A small network was shown many inputs. Here are its activations along a few directions, one row for each input.
In each table, some parts of the input vary, and every possible input appears once, in random order.
Descriptions start from the smaller parts, as in this example, which fits no table here: one of 4 places along a line, together with either a single point or one of 11 places around a ring or (one of 3 separate values, together with one of 8 places around a ring).
Shared parts are said once, and a part with two or three values counts as separate values.
(in the rows, 128 means zero)

Other details of the inputs shift rows strongly along two fixed directions, in all tables alike. That doesn't count.

A family of inputs:
R1: [ 79 149  79 189 155 104 105 146 174 161 148 163 148]
R2: [137  76 114 134  55 142 145 109 110 160  99 121 155]
R3: [193 172  95  95 199  39 143 148  64  41  52 104 133]
R4: [ 99 120 145 136 130 131 147  96 130 149 138 117  98]
R5: [199 186 106  63 198  41 133 145  51  72  39 110 133]
R6: [107 159 119 144 166 141  97 172 178 114 167 164 145]
R7: [157 187 100 114 222  39 135 125  76  85  70 115 102]
R8: [111 107 157 121 105 141 150  71 107 164 130 101  94]
R9: [161 134 139  83 107 109 147  98  80 112  79 106 102]
R10: [130 104 147 125 118 145 132 136 122 142 144 116 130]
R11: [120 123 144 118  98 146 134 114 138 126 129 127 109]
R12: [128 101 142 129 103 146 139 121 128 112 140 123 127]
R13: [129 123 143 115  96 156 129 100 128 131 127 124 107]
R14: [131 102 142 131 103 153 135 114 124 116 135 118 126]
R15: [129 123 107 138  67 135 133 115 137 163 104 142 144]
R16: [103 117 148 133 126 128 145  91 129 151 139 115  99]
R17: [124 100 143 130 104 147 146 123 132 111 135 120 128]
R18: [112 143 117 163 175 133 101 181 175 116 177 145 146]
R19: [109 140 118 163 175 126 105 185 180 113 179 150 148]
R20: [113 163 118 145 165 142  89 167 173 116 171 161 146]
R21: [134  84 160 110  94 156 151 115 106 154 128 100 125]
R22: [136 123 148 109 109 163 118 113 116 146 132 128 128]
R23: [141  76 115 127  72 143 139 117  99 190 109 117 162]
R24: [132 112 153 104  76 158 138  89 118 141 122 111 105]
R25: [163 132 127 110 161 104 132 142  88 114  96 105 129]
R26: [111 162 119 144 164 140  91 171 172 115 172 167 144]
R27: [139 105 120 113  59 151 127 112 105 193  97 130 160]
R28: [107 137 114 167 160 127 112 171 186  83 174 156 144]
R29: [103 160 117 154 151 127 101 159 189  99 166 161 125]
R30: [103 120 146 135 128 130 141  94 124 150 142 120  97]
Each input here is: one of 5 separate values, together with either a single point or one of 5 places along a line.
- Changing only the choice among 5 separate values turns R10 into R26. The same change can be made to R18. Which row results? => R20
- Which other rows does R15 become when the choice among 5 separate values takes its other values? List them by row number. => R1, R2, R23, R27
- Start at R17 and move only the place on the line of 5, one step at a time. The first step leads to R28. Which rows follow, in order? => R12, R3, R14
- List by row number the other rows that have the choice among 5 separate values in common with R1. => R4, R7, R8, R16, R30

A family of inputs:
R31: [149 122 120 128 112 144 113 132 127 117 131 136 145]
R32: [152 142 131 101 122 101 130 113 102 138 107 114 111]
R33: [144 154 123 112 162 105 112 164 134  99 130 129 130]
R34: [119 149 145 109 132 131 125 122 133 151 130 132 118]
R35: [131 153  99 151 179  97 116 138 127 110 130 123 118]
R36: [132 119 126 134 111 131 132 140 142 115 121 124 127]
R37: [122 144 133 122 129 122 113 130 139 143 139 131 118]
R38: [ 97  86 152 145  62 217 110 119 169 163 184 152 142]
R39: [144  87 163 111 100 156 153  96  86 145 116  94 108]
R40: [121 144 140 113 125 125 122 126 130 149 133 135 112]
R41: [102 133 134 130 143 122 136 112 137 128 136 137 125]
R42: [118 125 129 139 143 133 129 114 121 142 132 121 107]
R43: [121 121 128 143 140 131 123 112 122 140 132 113 112]
R44: [124 135 112 147 112 118 129 128 147 132 124 132 120]
R45: [141 112 132 110  78 149 127  85  93 155 104 120 134]
R46: [120 147 109 136 169  84 127 129 129 100 126 137 128]
R47: [125 140  74 160 173  71 118 182 131 149 113 147 176]
R48: [142 125 139 110 117 133 122 139 134 125 141 121 122]
R49: [145 126 126 114 119 116 145 136 116 110  94 120 120]
R50: [147  85 161 116  98 153 148  94  87 143 118  86 113]
R51: [134 141 116 121 120 104 144 122 115 128  90 125 114]
R52: [128 110 134 132 125 123 136 125 130 106 145 124 130]
R53: [104 127 129 134 137 117 135 114 134 126 140 141 120]
R54: [116 120 123 136 126 113 136 106 131 125 140 128 121]
R55: [129 121 146 134 147 147 135 128 123 125 136 116 123]
R56: [114 121 146 122 135 132 142 126 129 110 139 127 134]
R57: [149 149 105 128 151 119 104 154 127  93 120 143 152]
R58: [ 56 109 143 186 124 183 107 157 221 128 234 174 141]
R59: [124 145 120 124 123 145 117 115 125 140 119 144 143]
R60: [118 115 136 133 132 125 134 130 133 104 147 126 135]
R61: [123 130 130 130 122 138 137 143 149 118 121 132 130]
R62: [137 135 135 119 155 118 140 105  96 136 100 107 109]
R63: [114 140 123 132 118 128 139 123 142 139 112 132 122]
R64: [142 160 110 124 163 125 109 157 133  96 119 149 154]
R65: [135  91 111 138 121 118 141 164 122 163 123 123 176]
R66: [157 116 133 124 137 119 140 119  92 114 115  97 118]
R67: [138 115 133 105  80 152 132  87  91 157 102 126 128]
R68: [136 134 110 135 112 134 110 115 124 135 126 142 140]
R69: [138 118 124 136 108 129 133 138 143 116 124 124 125]
R70: [139 163 131 104 170 111 120 163 135 104 126 133 131]
R71: [118 136 115 145 115 120 129 129 146 132 121 132 122]
R72: [133 130 146 104 124 137 124 143 131 128 138 128 120]
- What do these inputs look like to the network? => one of 2 separate values, together with either a single point or (one of 4 places along a line, together with one of 5 separate values)
- Changing only the choice among 2 separate values turns R51 into R49. The same change can be made to R44. Which row results? => R69
- Which other rows does R38 become when the choice among 2 separate values takes its other values? List them by row number. => R67

A family of inputs:
R73: [129 114 170  86  87 147 154  78 102 160 128 104 108]
R74: [ 77 156 138 151 156 158 106 160 198 138 197 175 122]
R75: [130 119 109 148 163  94 140 154 128 117 123 122 147]
R76: [153  93 176  89  75 176 134 110 101 141 114 102 115]
R77: [194 106 136  66 114  79 175 100  28 148  41  68 120]
R78: [163 171 102 116 181  79 123 120  81 111  82 114 120]
R79: [119 156  97 164 190 101 110 136 130 101 129 140 133]
R80: [ 94  92 115 150  47 202  97 136 176 194 170 181 199]
R81: [133  84 165 100  54 187 148  55  83 203 110  92  95]
R82: [146 199  67 145 203  33 114 175 132  52  91 147 131]
R83: [ 65  96 167 152 103 185 136 108 179 150 197 146 128]
R84: [119 155 101 158 176 109 101 134 133 113 138 145 126]
R85: [179 151 107  95 174  62 145 156  70 123  62 101 128]
R86: [134 144 101 157 178  81 124 173 135 116 136 135 145]
R87: [117 169  97 154 145 103 107 155 180 106 137 154 128]
R88: [171 144 124  79 107  84 152 105  71 120  36 100 101]
R89: [145  98 153 111  94 157 127 116 111 112 132 111 125]
R90: [146 159 115 127 172 125 102 175 151  77 147 139 139]
R91: [ 74 133 106 194 127 146 117 152 217 112 185 171 138]
R92: [ 59 102 160 153 106 180 113 119 192 155 211 158 124]
R93: [141  46 182  94  38 199 163  72  89 141 122  82 117]
- What do these inputs look like to the network? => either a single point or (one of 4 places along a line, together with one of 5 separate values)
- Which other rows does R83 become when the place on the line of 4 takes its other values? List them by row number. => R73, R74, R92
- Which other rows does R79 become when the choice among 5 separate values takes its other values? List them by row number. => R75, R83, R91, R93
